These are the activations of a small neural network, seen along a few directions. Each row is one input.
Each table varies a few parts of the input and shows all the possible inputs, shuffled.
A made-up example of a description, with smaller parts first: one of 8 places around a ring, together with either a single point or (one of 2 separate values, together with one of 4 places along a line) or one of 11 places around a ring.
Shared parts are said once, and a part with two or three values counts as separate values.

Other details of the inputs vary at random and push rows far along two fixed directions, the same in every table; ignore that.

A family of inputs:
R1: [  3 -22  -2  16 -19  -9  12   1   8   5   4  -9 -15]
R2: [ -3   0  -7  -2   4   2  -3 -19   4   4  -5   5  10]
R3: [ -5   1  -3  -3   2   5  -4 -20   4   4  -2   5  10]
R4: [  6  -5  -4   5   1  -5  -5  21  -4   5   3  -8 -11]
R5: [ -5  10   9 -12   3  -1   3  -9 -10  -1  -6   5   3]
R6: [10 -2  1 15 -7  2 -4 17  7 -1 -9  0 -4]
R7: [ -1  -2   4  -7   0  -2   1 -10  -9   2 -13   8  14]
R8: [ -6   0  12  -8  -3   5  -1 -12  -8   0  -8   5  12]
R9: [  7   0   4   6  -3  -2  -2  19  -4   0  -4   2 -16]
R10: [  0 -14  -6  12  -8   6  -6  11   1   5   2   3 -12]
R11: [  0   1  -7 -10  13  -1   2 -12   7   1   2   3  10]
R12: [  1 -15  -8  12  -7   5  -5  12   1   6   0   2 -12]
R13: [-10  -6  -2  -7   1   4  -3 -18  -5   6  -1   7   8]
R14: [  1  11  -2  -9  10  -5  -2 -10  -2   3   0  -6  11]
R15: [  0  17   7  -8   4   0   1 -11  -1  -3  -6   3   5]
R16: [  5  -4  -2   5   1  -4  -6  20  -4   4   5  -8 -12]
R17: [  2 -13  -4   4   2   2  -3  17   6   2   9   1 -13]
R18: [  0   6   6  -2   0   1  -1 -12   0  -1 -10   5  15]
R19: [ -3   9   8 -12   4  -3   3  -9 -10   0  -7   6   4]
R20: [ -9  -7  -4  -7   1   2  -3 -18  -4   6  -3   8   8]
R21: [  0   7   2 -11   6  -7   5  -6 -11  -1 -10   6   5]
R22: [-11  -5   0  -7   0   7  -3 -18  -4   5   0   6   8]
R23: [ -6  -5  -7 -13  11  -3   4  -9  -2   2   3   6   8]
R24: [ 9 -2  4 15 -8  4 -6 15  7 -1 -6  0 -5]
R25: [  4   0  10  14 -11   9  -7  13   8  -3  -3  -2  -6]
R26: [ 10   3  -3   8   2  -1  -6  18   5   3   4 -11 -10]
R27: [  0  -3   5   4  -1   2  -6  18  -2   4   7 -10 -13]
R28: [ -8   6   6 -14   7   0  -1  -9  -9   3   4  -6   8]
R29: [  4  -5   1   6   1  10  -5  12  14   0  11  -4 -12]
R30: [ -2   7   7  -3  -1   3  -1 -12   1  -2  -8   4  15]
R31: [ 3 10 -5 -9 11 -7 -1 -8 -2  3 -2 -6 11]
R32: [ 12 -10  10   8 -14 -15  11   4   1  -8  -1 -12 -24]
R33: [ -5  -8  -9  -6   3  -1   0 -15  -5   7  -7   8  10]
R34: [ -5  -6  -8 -14  12  -4   4  -9  -2   3   1   6   9]
R35: [ -4  -1   7  -7  -2   1   0 -11  -8   1  -9   7  13]
R36: [ -7   2  -1  -3   1   6  -5 -21   5   3  -1   4   9]
R37: [-55  55 -59  41 -12   8  66  27 -16 -82  65   8  30]
R38: [ 9 -2  2 15 -8  3 -5 16  7 -1 -8  0 -5]
R39: [ -6   5   1 -13   8  -5  -1  -8 -10   4   2  -4   8]
R40: [  5  15   1  -7   7  -6   3  -8  -2  -2 -11   4   7]
R41: [ -2 -11   2   2  -1   9  -4  15   6   1  12  -2 -14]
R42: [ -1  -3   2  -7   1  -3   1  -9  -9   2 -14   7  15]
R43: [  1   2  12   4  -7   6  -3  17  -2  -2   0  -1 -18]
R44: [ -8  -4  -3 -14  10   0   3 -11  -1   1   6   5   8]
R45: [ -1   2  -5 -10  12  -1   1 -14   7   1   3   3  10]
R46: [  9 -18   9  16 -19 -10  11   5   2  -4  -3 -10 -12]
R47: [ 12   7   3   9  -2  -1  -3  17   5  -2  -5  -1 -14]
R48: [ 11 -13   3   4 -16 -17   6   7   2  -1   8 -21 -18]
R49: [  6  -6  -3   7   3   6  -5  13  14   0   9  -3 -11]
R50: [ -3  -2   5  -7  -1  -1   0 -11  -9   2 -11   8  14]
R51: [  3  -7  -5  16  -6   8  -8   8  10   3   3   0 -10]
R52: [ -1 -12   0   3   0   7  -4  16   6   1  11  -1 -14]
R53: [  1  -7   9  10 -12   8  -5  16  -1  -1  -3   1  -8]
R54: [ 10   8   7   9  -3   2  -4  16   5  -2  -3  -2 -15]
R55: [ -2  12   5 -10   8   1  -3 -12   0   3   4  -9   9]
R56: [  1   1  -8 -10  13  -2   2 -12   7   1   0   3  10]
R57: [ -1  17   9  -9   3   2   1 -11  -1  -4  -4   2   5]
R58: [  9   4   1   8   1   1  -8  16   5   3   6 -12 -11]
R59: [ -1  -1 -11  -3   5   0  -2 -17   3   5  -8   5  11]
R60: [ 11   7   5   9  -3   0  -4  16   5  -2  -3  -1 -14]
R61: [ -4   4  -1 -12   9  -6   0  -8 -11   4   1  -3   9]
R62: [  7   4   3   7   0   4  -8  15   5   2   7 -13 -11]
R63: [ -2 -13  -1 -13  -3 -16  19 -23   4   1   6  -6   5]
R64: [ -2   0  -9  -2   4   1  -2 -18   4   4  -6   5  11]
R65: [  6   0   6   6  -4  -1  -2  19  -4  -1  -3   2 -17]
Description of these inputs: one of 5 places around a ring, together with either a single point or (one of 2 separate values, together with one of 6 places along a line).
Question: The inputs of R9 and R7 match in every part but the place on the ring of 5. If R15 is changed in the same way as R9 into R7, which row does it become?
Answer: R30
Question: The inputs of R51 and R58 match in every part but the place on the ring of 5. If R1 is changed in the same way as R51 into R58, which row does it become?
Answer: R48
Question: Which other rows agree with R37 in the place on the ring of 5? List them by row number.
Answer: R11, R17, R23, R29, R34, R41, R44, R45, R49, R52, R56, R63
Question: Change only the place on the line of 6 in R9. List by row number the other rows that result.
Answer: R5, R19, R21, R43, R65
Question: Change only the place on the ring of 5 in R38. List by row number the other rows that result.
Answer: R11, R26, R47, R64
Question: Change only the place on the ring of 5 in R25. List by row number the other rows that result.
Answer: R29, R36, R55, R57
Question: Change only the choice among 2 separate values in R39. List by row number the other rows that result.
Answer: R58
Question: Change only the choice among 2 separate values in R19. List by row number the other rows that result.
Answer: R54

A family of inputs:
R66: [ 11  -6  18   3 -12  -8   4  15   8  -2  13 -23 -33]
R67: [  5 -17 -11   1  11   0  -8  27   9  11  18  -8 -26]
R68: [ 32  -9  30 -29   8 -17 -20 -40  16  31 -29 -17   0]
R69: [ 34 -10  21 -30  16 -23 -20 -32   8  35 -36 -11   1]
R70: [ 12  -8  16   3 -10 -10   4  18   6  -1  11 -21 -32]
R71: [ -2 -21  -4  19 -10  19 -16  21   4   8  -2  10 -16]
R72: [ -1  24   3 -29  14 -22  16 -57  -6  -3 -11  -5  37]
R73: [  6 -16  14   6 -15  -6   0  28 -10   2  -2  -8 -23]
R74: [ -4  18   8 -21   5 -13  14 -58  -6  -5 -25  11  42]
R75: [-11  26 -16  22 -14  -7  31   0  -7 -37   2   8  21]
R76: [ -6  32 -28  12   2 -21  31   7 -14 -31  11  -5  18]
R77: [-16  24 -23  -1   4 -23  37  11 -24 -29  20  -3   8]
R78: [-36   7 -22   5  -2   9  20   5 -15 -22  32   8  16]
R79: [-26  -1  -9 -38  25  -3   5 -40 -22  10  -1  16  40]
R80: [-11   8 -13 -21  20   4   2 -54   3   2 -12  20  46]
R81: [ 10 -13   5  19 -17  -4  -4  28 -12   4 -19   7 -18]
R82: [ 13  -8 -10  16   3   7 -13  16  25   8  13 -12 -16]
R83: [  9 -12  -6  24  -6  18 -13  15  25   4  -1   3 -12]
R84: [-12  27  -9  23 -18  -2  32  -7  -2 -38   6   5  20]
R85: [  3 -16  -1   3   3   7  -8  17  17   8  25 -13 -28]
R86: [ 22  -5   0  22 -12  -7  -3  25   6  -1 -20   3 -14]
R87: [ 17  -3  16  25 -25   3  -1  11  18  -5 -10  -6 -17]
R88: [-27  16 -27   0   8   0  25   1  -4 -23  40  -1   9]
R89: [ 14  -8   9   2  -4 -14   3  24   0   1   7 -17 -31]
R90: [ 19 -23  36 -25   0  -7 -24 -33  -8  34 -45   8   0]
R91: [  3 -15  25   8 -23   1   1  19  -2  -1   4 -13 -25]
R92: [  7 -17 -15   0  13  -2  -9  30   6  12  16  -6 -25]
R93: [-36  12 -22  17 -14  19  18  -4  -8 -25  19  17  18]
R94: [ 15 -26  45 -37   2  -9 -19 -33  -6  32 -28  -7  -4]
R95: [ 12 -14 -13  23  -1  13 -14  21  20   5  -5   7 -10]
R96: [-33   5 -34   3   7   2  20  15 -24 -19  24  14  18]
R97: [ 13  -8  -7  16   1   8 -13  14  27   7  15 -13 -17]
R98: [ 24  74  42   0  21  26 -37  63 -12  -5 -22   0 -16]
R99: [  0  24  -1 -30  17 -24  15 -54  -9  -3 -13  -3  37]
R100: [-10  25 -20  21 -12  -8  31   3  -9 -35  -1   9  22]
R101: [-24  15 -19   3  -5 -15  33  16 -35 -26  10   7  15]
R102: [-19  25 -11   1  -4 -16  38   1 -15 -32  27  -9   6]
R103: [ 25  54  51 -51  55  33 -76   3   2  39 -43  10   9]
R104: [ 23 -24   4 -23  21   2 -33 -29  17  41 -37  15  11]
R105: [ -3 -25  -2   6  -2  11 -12  27   0   9  12   0 -19]
R106: [  1 -23 -12  17  -4  13 -17  27  -3  10  -6  14 -15]
R107: [ 14  -9 -14  15   5   4 -13  19  23   9  11 -11 -16]
R108: [  9 -12  -3  23  -9  20 -12  13  28   4   1   2 -11]
R109: [  8 -13   9  19 -20  -1  -4  25  -9   3 -17   5 -19]
R110: [-26   3   3 -24   6  12   0 -57  -7   6  -7  19  40]
R111: [  4 -33  30 -37  11   8 -31 -34   7  42 -13  -1   1]
R112: [  7 -12  16  19 -26   3  -4  18  -5  -1 -13   2 -20]
R113: [ 15  -8   5   1  -2 -16   3  27  -2   3   4 -15 -30]
R114: [ 17  -9 -22  13   9   0 -14  26  16  11   6  -7 -15]
R115: [ 12  -7  -5  17  -1  10 -12  12  29   8  17 -15 -17]
R116: [  3 -15   1   3   0   8  -8  15  18   7  26 -14 -28]
R117: [  7 -16  11   5 -13  -8   0  31 -13   3  -4  -5 -22]
R118: [-21  18 -24  23  -8  16  20  -8  10 -30  21  11  23]
R119: [-26  15 -31   0  11  -1  24   4  -7 -23  38   0   9]
R120: [ 21   2  12  16 -15  -6   0  12  18  -2   3 -23 -22]
R121: [ -6 -24   5   7  -7  16 -11  21   6   8  16  -4 -20]
R122: [ 17 -22  43 -24  -5  -3 -23 -39  -2  33 -40   4  -1]
R123: [-15  22 -41  12  11  -2  19   4   0 -24  26   1  21]
R124: [-33   9 -31  15  -6  13  16   4 -16 -24  13  21  19]
R125: [-26   2  -3 -25  11  10   0 -53 -11   6 -10  22  40]
R126: [-19   8  14 -39   7 -15  18 -48 -27  -2 -11   5  35]
R127: [-17  12  20 -25  -5  -5  13 -59 -19  -2 -20  13  36]
Question: What do these inputs look like to the network?
Answer: one of 2 separate values, together with either a single point or (one of 5 places around a ring, together with one of 6 places along a line)
Question: The inputs of R88 and R102 match in every part but the choice among 2 separate values. If R114 is changed in the same way as R88 into R102, which row does it become?
Answer: R76
Question: The inputs of R124 and R109 match in every part but the choice among 2 separate values. If R82 is changed in the same way as R124 into R109, which row does it become?
Answer: R72
Question: Start at R81 and move only the place on the line of 6, one step at a time. The first step leads to R109. Which rows follow, in order?
Answer: R90, R112, R122, R127
Question: Start at R108 and move only the place on the ring of 5, one step at a time. The first step leads to R93. Which rows follow, in order?
Answer: R121, R85, R97
Question: Start at R122 and move only the place on the ring of 5, one step at a time. The first step leads to R84. Which rows follow, in order?
Answer: R68, R70, R94
